A small network was shown many inputs. Here are its activations along a few directions, one row for each input.
In each table, some parts of the input vary, and every possible input appears once, in random order.
A made-up example of a description, with smaller parts first: line(4) and (point or ring(9) or (values(2) and ring(8))).
Shared parts are said once, and a part with two or three values counts as separate values.

Rows:
x1: [ 30  19  56  33 -27   5  12  24  35 -14 -20  19 -20 -42   8]
x2: [-29  10  -1 -51  41 -14 -22 -22   9  14   0  40  -3  40  42]
x3: [-17  10 -24 -13  36  42  -7 -11 -11  59  16  19 -29  25  22]
x4: [ -5  30  39  -3  33   9  45   6  33  12  -4  35 -74   3   5]
x5: [-14  32 -11 -42  26  -4 -12 -13 -23  22   2  16 -47  13  24]
x6: [  6   5 -18  28 -21  39 -43   2  -1  18  34   5  21 -15  14]
x7: [-19  -4 -10 -41   5 -12 -22 -56  10 -12  -9  42  34   0   1]
x8: [ 20  21  41   1  -5  20  44 -21  29 -18 -19  34 -29 -26 -32]
x9: [  2  -6  -9  68  24   5 -15   1 -33  17  17 -26  52  -1  -5]
x10: [ 35   4  72  66  14 -32  26  16   5 -15 -24 -16   5 -14 -22]
x11: [-11  10  -4  -2 -26 -29 -53 -17  26 -12   0  28  36   1  32]
x12: [-23  -6  11  38   8 -63 -25 -18 -18 -16  -5  11  65  20  11]
x13: [-16 -28  -6 -43 -23  33  36   3   9 -18  -4 -37   1  -3 -32]
x14: [  9  30 -12   6 -33 -11 -46  -5  -4 -15  -3   1   0 -22  24]
x15: [ 26 -12 -34 -29 -13  20  36  -9   3  -8   3   6  -6   3 -24]
x16: [  9  -6 -29 -37  19   1  38  17   0  31  13  10 -51  32  15]
x17: [ -4  -3 -33  -3   6  55  -6 -42 -10  22  12  18  11 -11 -14]
x18: [-32 -13   0 -53   6  12  39  29   8  27   7 -34 -42  28   3]
x19: [ 28 -27 -11  41   9 -30  15  39 -22 -11  -2 -34  29  11 -24]
x20: [ 30 -18 -21   0 -31   0  -9  41  12  -8  14  -5  -1 -13  -1]
x21: [-12 -37   4  -8 -44   9  -6  43  22 -20   8 -52   0 -16  -3]
x22: [ -1  20 -21 -30  -5   7 -11 -46 -19 -16 -12  17  -8 -19  -7]
x23: [  5  17   3  41   8 -45 -27  -3 -41 -12 -19 -25  29  -8  -6]
x24: [-19 -50  18  33 -10 -19  12  43 -19 -27  -5 -72  27  14 -31]
Changing only one part turns x9 into x6. The same change can be made to x24. Which row results?
> x21
What do these inputs look like to the network?
> line(4) and (point or line(5))
Change only the line(4) part in x16. List by row number the other rows that result.
> x15, x19, x20
Change only the line(5) part in x22. List by row number the other rows that result.
> x7, x13, x15, x17
